A small network was trained on invented records. Each row is its activation on one of them, seen along a few directions.
After each row come some of the record's fields: V, E, Y, D, Z.
The largest differences between rows may come from other fields.
In the rows, 500 means zero.
Random noise pushes rows far along 10 fixed directions. That doesn't count. These rows show it; they differ only by the noise:
[581 374 588 669 620 605 475 431 364 668 510 275 574 557 580 687 681 376 483 775 482 574 416 405 605 593 572 498 570 720]
[463 722 407 429 447 540 620 639 641 603 493 615 597 476 533 445 499 332 682 407 537 411 578 369 351 431 432 343 259 637]
[364 514 451 382 480 575 539 583 550 553 504 622 697 527 517 347 558 451 534 661 379 491 521 454 544 605 512 420 502 552]
[362 446 368 478 494 467 600 449 376 426 435 618 641 727 598 450 678 431 815 455 609 417 552 398 644 254 534 544 492 504]
[500 467 474 517 478 490 445 573 531 465 578 553 573 470 554 395 517 510 496 567 483 473 506 444 607 550 494 558 431 418]
[361 533 417 400 431 429 552 447 462 442 446 719 560 491 696 527 532 608 405 389 671 513 658 360 490 468 543 425 440 473]
[546 425 486 571 454 416 397 510 389 378 573 524 385 451 597 537 533 620 518 394 627 494 571 479 584 456 492 594 366 287]
[363 611 419 482 540 319 584 561 553 543 541 662 580 483 660 473 410 588 635 329 699 295 524 343 439 387 426 456 261 438]
[563 688 410 440 225 636 419 479 312 481 452 450 309 594 391 714 748 269 709 504 603 571 656 517 489 503 687 250 480 625]
[654 475 621 626 542 534 516 514 558 601 542 400 404 466 372 465 448 386 559 370 474 591 467 553 427 557 258 538 334 506]
[776 289 585 638 374 584 323 245 404 276 465 403 297 624 276 366 571 433 334 496 413 804 477 641 779 516 499 765 827 323]
[483 566 459 352 498 662 473 640 559 504 483 576 522 363 459 289 458 583 468 647 172 530 523 551 384 512 526 450 535 385]

[481 415 551 475 490 542 498 702 599 496 589 594 543 390 431 314 467 493 539 455 338 568 578 595 465 691 273 572 282 353] -> V=v1 E=e1 Y=y5 D=d1 Z=z1
[429 540 608 446 483 437 496 498 507 603 499 541 422 438 414 532 387 549 374 405 531 509 514 556 415 686 381 344 427 501] -> V=v1 E=e1 Y=y2 D=d1 Z=z3
[489 650 479 452 504 470 634 439 474 567 406 563 412 432 531 560 379 521 514 284 552 521 572 473 276 411 484 379 434 475] -> V=v2 E=e1 Y=y1 D=d2 Z=z2
[728 340 553 771 565 437 581 358 685 390 563 462 563 599 557 443 490 388 477 189 807 600 470 413 627 398 155 837 297 520] -> V=v6 E=e2 Y=y5 D=d1 Z=z1
[567 310 464 507 437 591 461 390 314 361 360 497 457 479 628 549 722 534 449 497 419 729 598 499 594 315 604 583 609 464] -> V=v2 E=e1 Y=y5 D=d1 Z=z5
[278 464 489 418 616 398 449 443 270 571 367 479 456 482 512 483 474 777 497 739 339 428 387 591 494 502 697 414 724 366] -> V=v2 E=e1 Y=y4 D=d1 Z=z4
[509 586 482 522 633 495 509 481 386 609 475 354 358 524 479 674 485 555 692 461 516 329 434 529 378 327 507 422 484 560] -> V=v1 E=e2 Y=y2 D=d1 Z=z5
[363 432 488 537 710 320 557 441 461 555 492 518 643 462 684 481 334 730 338 556 537 358 374 360 527 422 569 636 560 455] -> V=v3 E=e2 Y=y1 D=d1 Z=z4
[548 574 487 591 615 500 520 576 522 606 529 432 430 450 501 479 382 617 687 439 485 354 394 483 377 298 422 516 369 429] -> V=v6 E=e1 Y=y5 D=d1 Z=z3
[462 419 533 457 451 400 416 430 329 485 594 495 399 480 426 588 474 666 422 499 574 510 513 625 529 742 507 484 415 344] -> V=v6 E=e1 Y=y2 D=d1 Z=z4
[485 477 553 427 421 561 573 470 488 510 337 589 454 410 642 576 548 509 370 328 527 671 676 444 363 408 495 396 393 587] -> V=v4 E=e1 Y=y1 D=d1 Z=z3
[644 583 398 645 435 393 432 539 586 345 587 488 470 540 479 438 447 447 615 544 586 359 422 461 649 415 608 641 498 407] -> V=v4 E=e1 Y=y4 D=d2 Z=z4
[390 621 383 351 411 539 474 607 476 455 454 615 459 339 686 538 558 671 479 453 514 423 676 421 403 334 699 359 355 460] -> V=v6 E=e2 Y=y1 D=d1 Z=z5
[557 410 517 576 564 486 331 532 299 391 567 357 296 485 491 596 535 630 606 501 505 426 463 600 561 351 526 600 467 272] -> V=v1 E=e2 Y=y2 D=d1 Z=z2
[523 575 407 438 347 514 569 597 588 354 488 702 502 497 392 311 510 358 706 348 476 514 618 545 536 466 448 536 359 403] -> V=v6 E=e1 Y=y1 D=d2 Z=z4
[287 479 383 409 413 455 413 736 408 508 539 547 592 466 579 457 659 532 710 678 494 313 585 503 586 513 613 365 337 455] -> V=v3 E=e2 Y=y4 D=d1 Z=z5
[402 356 556 574 692 417 463 474 273 633 466 369 463 493 564 709 547 675 574 631 458 448 385 531 465 482 545 472 520 482] -> V=v5 E=e1 Y=y5 D=d1 Z=z4
[374 537 478 457 536 439 452 681 485 591 620 441 666 491 488 467 498 458 651 833 375 303 375 495 600 688 642 459 554 496] -> V=v5 E=e1 Y=y1 D=d2 Z=z1
[614 566 461 450 437 643 435 586 576 398 579 485 454 367 480 503 503 460 434 565 370 526 559 543 410 592 553 489 503 458] -> V=v1 E=e2 Y=y1 D=d2 Z=z1
[339 672 412 318 306 419 378 561 566 461 539 736 468 370 559 529 459 591 294 468 665 463 660 456 498 740 624 283 406 493] -> V=v1 E=e2 Y=y1 D=d1 Z=z4
[372 435 577 422 436 499 511 434 413 524 433 542 390 639 261 335 490 510 723 392 431 532 495 711 540 552 395 421 527 398] -> V=v6 E=e1 Y=y1 D=d1 Z=z3
[480 431 497 513 445 519 521 265 297 463 334 437 481 675 457 575 628 395 466 569 518 625 523 489 632 464 696 521 782 640] -> V=v3 E=e2 Y=y1 D=d1 Z=z4
[704 567 518 633 475 592 422 570 452 588 560 276 405 436 463 594 510 352 608 590 409 489 476 478 444 515 581 491 401 546] -> V=v6 E=e1 Y=y3 D=d1 Z=z2
[612 563 615 525 586 512 479 471 656 628 579 427 455 426 362 388 314 585 307 580 349 505 334 576 408 579 444 554 659 441] -> V=v6 E=e1 Y=y4 D=d2 Z=z2
[437 462 467 417 385 593 500 497 436 404 461 604 471 544 492 530 675 470 558 373 585 636 642 568 486 557 426 428 419 501] -> V=v2 E=e2 Y=y5 D=d1 Z=z1
[609 707 394 383 374 658 508 526 476 389 415 530 374 461 512 597 602 436 414 495 476 576 662 471 351 435 639 385 556 556] -> V=v1 E=e1 Y=y4 D=d1 Z=z1
[443 414 483 526 404 284 532 433 409 400 480 604 465 587 426 324 485 509 719 321 592 430 485 580 708 393 437 683 526 270] -> V=v2 E=e1 Y=y1 D=d2 Z=z5
[422 556 403 484 412 564 319 798 541 548 757 478 625 338 725 628 675 487 467 696 650 354 546 381 654 652 578 365 153 566] -> V=v2 E=e2 Y=y2 D=d1 Z=z3
[526 562 486 557 565 555 350 498 411 533 477 270 350 577 442 540 563 540 680 630 427 372 370 590 489 246 675 443 596 466] -> V=v4 E=e2 Y=y4 D=d1 Z=z2
[397 493 525 374 490 487 623 359 522 546 375 617 628 553 425 381 443 501 304 507 413 597 521 461 480 571 488 446 721 625] -> V=v3 E=e1 Y=y2 D=d1 Z=z5
[482 523 349 477 452 463 426 405 367 332 405 507 382 564 538 545 598 614 655 420 574 463 549 519 553 181 623 545 562 370] -> V=v2 E=e2 Y=y5 D=d1 Z=z4
[343 594 486 393 713 410 540 450 635 649 417 525 613 397 676 429 283 868 261 691 352 315 298 378 422 392 659 486 763 486] -> V=v4 E=e1 Y=y1 D=d1 Z=z5
[543 590 442 506 572 454 456 462 587 400 479 498 471 511 481 327 409 573 578 467 431 365 358 481 514 262 556 609 642 363] -> V=v2 E=e2 Y=y1 D=d1 Z=z1
[497 758 384 355 167 574 383 579 514 415 521 592 353 591 323 540 632 211 723 358 667 480 661 549 536 519 578 256 370 575] -> V=v1 E=e2 Y=y1 D=d1 Z=z2
[610 466 429 514 409 688 525 428 491 311 484 457 567 599 584 609 720 327 422 548 589 649 595 437 608 477 628 560 595 661] -> V=v4 E=e2 Y=y1 D=d2 Z=z1
[351 756 482 492 564 288 350 528 521 721 598 465 370 405 490 627 253 719 541 534 678 139 314 511 385 507 587 256 490 445] -> V=v1 E=e2 Y=y5 D=d2 Z=z3
[477 673 427 429 386 469 573 429 431 523 392 544 472 541 528 688 625 330 575 399 658 510 596 414 432 427 603 305 416 693] -> V=v2 E=e1 Y=y2 D=d1 Z=z4
[662 318 458 567 353 591 359 548 385 333 614 442 587 387 810 663 784 465 182 741 607 643 646 369 826 682 727 625 519 523] -> V=v2 E=e1 Y=y2 D=d2 Z=z3
[364 509 494 347 429 554 356 831 411 548 550 544 478 333 505 438 551 592 707 645 279 393 564 643 393 571 531 371 277 308] -> V=v1 E=e1 Y=y5 D=d1 Z=z2
[550 449 434 561 547 554 505 501 588 490 488 544 720 497 753 515 644 401 390 561 536 495 559 270 608 347 598 561 504 730] -> V=v1 E=e2 Y=y4 D=d1 Z=z5
[671 582 473 579 394 610 412 582 486 466 506 397 447 373 608 646 654 393 446 571 521 608 592 396 497 502 626 483 423 578] -> V=v2 E=e1 Y=y5 D=d1 Z=z1
[530 746 395 396 224 492 401 507 467 468 446 585 410 486 513 600 567 336 426 481 646 506 654 397 512 536 799 353 540 591] -> V=v1 E=e1 Y=y1 D=d1 Z=z1

Here are new rows. What are their fields?
[621 552 459 561 537 544 441 547 505 480 487 449 407 465 441 407 426 510 612 546 330 444 430 505 463 319 543 586 553 351] -> V=v1 E=e1 Y=y5 D=d1 Z=z2
[687 591 474 506 431 564 443 739 582 458 603 435 346 426 340 347 476 419 644 492 331 444 470 630 433 471 408 574 362 403] -> V=v1 E=e1 Y=y4 D=d1 Z=z5
[269 463 515 384 542 485 624 434 424 572 422 579 587 566 532 561 568 590 604 448 530 489 553 544 452 478 475 347 494 576] -> V=v4 E=e2 Y=y1 D=d2 Z=z5
[650 483 557 512 517 575 584 467 714 440 492 555 460 439 321 222 352 491 478 288 343 615 499 631 424 403 263 643 472 405] -> V=v6 E=e2 Y=y1 D=d2 Z=z5
[563 342 599 557 656 625 631 482 627 491 483 465 511 501 492 456 425 457 462 364 471 655 503 559 410 431 209 631 413 548] -> V=v4 E=e2 Y=y1 D=d2 Z=z2
[521 564 570 473 467 448 448 380 442 600 585 425 382 500 410 703 465 600 375 528 594 483 435 603 480 729 527 393 601 525] -> V=v6 E=e1 Y=y2 D=d2 Z=z5
[436 303 626 481 560 545 527 552 267 601 488 437 415 430 406 520 592 553 680 466 342 608 499 727 440 576 373 458 383 417] -> V=v2 E=e1 Y=y1 D=d2 Z=z5
[376 427 498 456 459 382 535 505 391 472 558 596 545 535 516 440 540 575 614 466 591 423 551 522 605 618 462 501 384 413] -> V=v6 E=e1 Y=y2 D=d1 Z=z5
[418 373 524 432 581 670 544 585 424 568 512 446 678 506 525 494 639 434 584 780 253 587 466 557 538 634 528 441 551 562] -> V=v2 E=e1 Y=y1 D=d2 Z=z2
[419 615 409 410 385 442 469 505 601 451 586 623 687 590 561 493 564 396 458 595 635 413 487 367 667 617 590 396 506 589] -> V=v2 E=e1 Y=y2 D=d1 Z=z2
[465 574 468 464 253 358 227 380 327 392 534 451 323 668 350 537 588 481 584 610 646 383 364 580 827 512 811 416 732 388] -> V=v2 E=e1 Y=y1 D=d1 Z=z3
[453 427 611 466 514 512 440 601 278 527 536 399 283 449 394 624 588 586 741 388 439 536 550 723 377 597 391 403 314 337] -> V=v2 E=e1 Y=y1 D=d1 Z=z1
[431 508 506 507 461 431 483 358 442 493 567 474 484 654 348 532 511 454 630 553 633 424 403 578 620 656 540 474 636 485] -> V=v6 E=e2 Y=y1 D=d2 Z=z1
[603 482 512 530 494 478 589 481 649 390 446 686 483 334 598 409 369 557 260 275 533 633 634 425 444 480 425 634 391 410] -> V=v6 E=e1 Y=y1 D=d2 Z=z4
[421 311 478 502 452 278 576 304 495 333 415 699 561 636 568 275 483 554 427 294 606 564 556 488 730 474 390 699 589 341] -> V=v2 E=e1 Y=y4 D=d1 Z=z5
[520 618 367 398 481 642 517 481 477 390 471 478 436 524 526 587 557 527 601 503 451 453 540 472 368 305 651 461 569 507] -> V=v4 E=e2 Y=y1 D=d1 Z=z1
[506 762 418 461 342 434 552 692 738 577 561 603 624 451 424 352 425 236 689 405 540 312 523 352 480 493 475 400 263 650] -> V=v3 E=e1 Y=y1 D=d1 Z=z5
[470 462 442 351 409 573 554 510 565 325 409 758 557 401 580 339 452 595 248 435 373 693 695 504 441 516 484 520 577 359] -> V=v1 E=e1 Y=y5 D=d2 Z=z2
[608 439 412 580 461 594 547 462 620 379 508 542 729 684 500 331 579 267 500 578 435 534 471 406 740 393 522 666 667 615] -> V=v1 E=e1 Y=y4 D=d2 Z=z3
[244 465 547 513 722 244 613 360 355 696 417 529 541 551 581 629 368 752 514 480 608 371 359 480 418 579 445 396 528 485] -> V=v2 E=e1 Y=y5 D=d1 Z=z4
[577 485 500 493 584 681 623 508 345 519 406 417 484 517 553 631 708 403 741 471 381 575 608 504 329 258 499 483 401 603] -> V=v6 E=e1 Y=y2 D=d1 Z=z1
